A small network was trained on invented records. Each row is its activation on one of them, seen along a few directions.
After each row come some of the record's fields: C, N, W, E, T.
Not every record has every field; a missing one is left out.
Other fields move the rows too, some of them a lot.
In the rows, 500 means zero.
Random noise pushes rows far along 2 fixed directions. That doesn't count. These rows show it; they differ only by the noise:
[435 526 680 584 464 413 406 570 538 619 491 528 497 716 539]
[453 526 651 588 464 432 390 569 538 597 510 540 485 672 501]
[372 670 691 580 368 297 340 565 463 692 336 437 464 802 641]
[498 550 570 597 447 467 334 565 526 546 537 558 442 560 407]

[445 476 376 575 597 757 661 474 464 382 672 644 529 173 474] -> C=c2, N=n2, W=w1, E=e2, T=t2
[646 610 379 481 393 563 370 481 458 322 622 463 382 287 310] -> C=c1, N=n1, W=w2, E=e2, T=t2
[280 424 585 455 600 384 577 394 484 608 436 479 622 566 700] -> C=c1, N=n1, W=w1, E=e1, T=t2
[721 180 589 522 659 627 466 496 673 404 823 660 512 580 232] -> C=c2, N=n1, W=w2, E=e2, T=t1
[393 513 366 567 481 545 496 407 469 483 511 508 479 171 498] -> C=c2, N=n1, W=w1, E=e3, T=t2
[358 572 400 596 653 513 547 397 539 448 569 428 606 323 500] -> C=c2, N=n2, W=w1, E=e1, T=t2
[495 516 512 629 413 624 587 733 425 453 472 620 372 420 559] -> C=c2, N=n2, W=w1, E=e3
[571 337 641 426 472 499 495 525 567 436 533 473 475 705 504] -> C=c1, N=n1, W=w2, E=e3, T=t3
[648 365 580 478 622 559 528 488 611 403 741 552 530 457 420] -> C=c1, N=n2, W=w2, E=e1, T=t2
[571 617 523 489 470 519 402 580 518 488 543 592 391 467 327] -> C=c1, N=n2, W=w1, E=e2, T=t1
[432 493 566 558 508 477 577 618 465 608 325 556 448 622 645] -> C=c2, N=n2, W=w1, E=e3
[500 506 611 432 381 623 645 546 441 430 477 388 398 794 598] -> C=c2, N=n2, W=w2, E=e4, T=t1
[645 283 422 533 632 632 615 608 695 401 681 794 474 256 374] -> C=c1, N=n2, W=w1, E=e3, T=t2
[521 486 388 515 566 653 413 541 519 413 600 617 482 347 339] -> C=c2, N=n2, W=w1, E=e2, T=t1
[599 422 623 365 458 583 646 607 479 387 607 502 444 652 506] -> C=c1, N=n2, W=w2, E=e4, T=t2
[560 553 329 383 441 533 384 303 467 397 551 363 456 319 321] -> C=c1, N=n1, W=w2, T=t2
[723 390 514 553 606 509 239 587 673 500 604 747 477 381 168] -> C=c1, N=n2, W=w1
[663 355 321 388 577 637 309 300 559 203 805 491 338 180  88] -> C=c1, N=n2, W=w2, E=e1
[468 544 526 513 489 372 353 522 549 628 347 479 459 442 500] -> C=c1, N=n2, W=w1, E=e3
[482 487 407 433 580 616 502 416 508 423 559 609 479 369 373] -> C=c1, N=n2, W=w1, E=e2, T=t1
[566 639 288 525 424 412 213 427 410 391 498 342 370 270 388] -> C=c2, N=n1, W=w2, E=e1, T=t2
[553 673 295 485 252 555 403 594 313 299 459 340 316 323 445] -> C=c2, N=n1, W=w2, E=e3, T=t2
[425 660 592 613 478 276 388 529 479 795 289 489 561 591 614] -> C=c1, N=n1, W=w1
[560 337 554 416 581 563 616 420 572 468 643 457 576 556 479] -> C=c1, N=n1, W=w2, T=t2
[518 385 628 370 522 458 500 419 572 513 512 399 559 739 535] -> C=c1, N=n1, W=w2
[567 766 354 369 226 372 116 417 327 391 369 323 275 504 321] -> C=c1, N=n1, W=w2, E=e2, T=t1
[676 672 218 432 303 470 224 440 415 347 524 504 255 362 256] -> C=c1, N=n1, W=w2, E=e2, T=t1
[463 619 353 643 566 575 459 374 509 546 502 583 551 200 464] -> C=c2, N=n2, W=w1, E=e2, T=t1
[665 599 448 457 370 440 190 462 457 403 454 501 298 562 297] -> C=c1, N=n2, W=w2, E=e2, T=t1
[490 296 697 333 439 619 684 502 526 348 627 426 422 751 528] -> C=c1, N=n2, W=w2, E=e3
[628 592 343 607 540 558 327 523 536 528 560 613 436 176 201] -> C=c1, N=n2, W=w1
[369 666 424 327 348 427 480 395 323 470 308 203 497 604 674] -> C=c2, N=n2, W=w2, T=t2
[655 407 427 516 469 557 539 519 477 401 572 568 375 392 397] -> C=c1, N=n1, W=w2, E=e3, T=t2
[470 437 425 547 640 561 552 451 584 574 566 603 652 269 453] -> C=c1, N=n1, W=w1, T=t2
[501 526 530 370 460 548 553 509 457 382 480 386 489 663 604] -> C=c1, N=n2, W=w2, E=e2, T=t2
[614 419 523 435 517 389 212 312 638 496 561 438 458 557 273] -> C=c1, N=n1, W=w2, E=e1
[691 244 357 448 605 759 559 541 563 237 797 582 504 322 258] -> C=c2, N=n1, W=w2, T=t2
[346 448 688 472 634 318 667 460 629 770 425 534 623 768 807] -> C=c1, N=n2, W=w1, E=e1, T=t2
[582 364 392 526 645 678 425 556 623 412 627 663 531 319 286] -> C=c2, N=n2, W=w1
[376 429 677 425 590 441 713 374 517 651 406 308 683 811 829] -> C=c2, N=n2, W=w2, T=t2
[476 463 494 517 578 533 670 611 504 533 552 619 629 329 563] -> C=c1, N=n1, W=w1, T=t2
[555 471 549 357 412 366 289 356 518 479 425 375 326 710 361] -> C=c1, N=n2, W=w2, E=e3

Which values does each new row have?
[453 300 487 343 625 658 724 364 521 400 646 393 660 489 564] -> C=c2, N=n2, W=w2, T=t2
[400 582 496 405 394 522 580 502 383 401 418 249 467 582 697] -> C=c2, N=n2, W=w2, E=e3, T=t2
[628 378 636 471 526 469 406 541 573 526 529 466 453 788 432] -> C=c2, N=n2, W=w2
[458 573 510 404 369 413 602 508 357 510 306 364 431 631 709] -> C=c1, N=n2, W=w2, E=e3, T=t2
[538 633 395 644 493 388 377 529 533 541 439 545 523 337 286] -> C=c1, N=n1, W=w1
[383 480 402 516 552 547 608 401 483 572 400 510 537 342 566] -> C=c2, N=n2, W=w1, E=e3, T=t2
[369 532 593 566 520 358 480 574 482 721 344 494 602 649 673] -> C=c2, N=n1, W=w1
[446 645 325 556 496 414 318 466 435 585 340 528 595 209 512] -> C=c1, N=n1, W=w1, T=t2
[520 890 304 443 267 382 267 384 313 507 222 239 346 420 515] -> C=c1, N=n2, W=w2, T=t2
[672 712 308 511 328 347  81 366 484 390 383 361 316 431 139] -> C=c1, N=n1, W=w2
[483 619 464 412 396 473 491 497 370 488 373 299 445 635 623] -> C=c2, N=n2, W=w2, T=t2
[477 415 451 430 454 614 624 473 454 357 613 383 522 404 531] -> C=c2, N=n1, W=w2, E=e3, T=t2
[657 350 455 416 549 747 633 559 530 205 833 567 480 285 323] -> C=c1, N=n2, W=w2, E=e2, T=t2
[448 461 629 452 485 376 607 533 431 604 399 371 576 809 763] -> C=c2, N=n1, W=w2, T=t2
[358 507 380 521 541 712 703 512 396 369 599 575 565 224 608] -> C=c2, N=n2, W=w1, E=e2, T=t2
[645 491 450 479 510 537 492 500 473 465 557 490 458 439 430] -> C=c1, N=n2, W=w2, T=t2
[355 391 625 427 508 487 754 459 464 530 425 331 635 700 844] -> C=c2, N=n1, W=w2, E=e3, T=t2
[379 421 724 522 542 372 463 480 567 676 479 550 590 799 613] -> C=c2, N=n1, W=w1, E=e2, T=t1
[465 254 761 285 609 541 698 402 627 497 614 375 608 879 588] -> C=c1, N=n2, W=w2
[588 527 305 482 456 493 430 397 526 479 553 437 483 416 438] -> C=c2, N=n1, W=w2, T=t2
[763 434 338 444 498 616 401 480 527 313 734 579 385 217 141] -> C=c1, N=n1, W=w2, T=t2
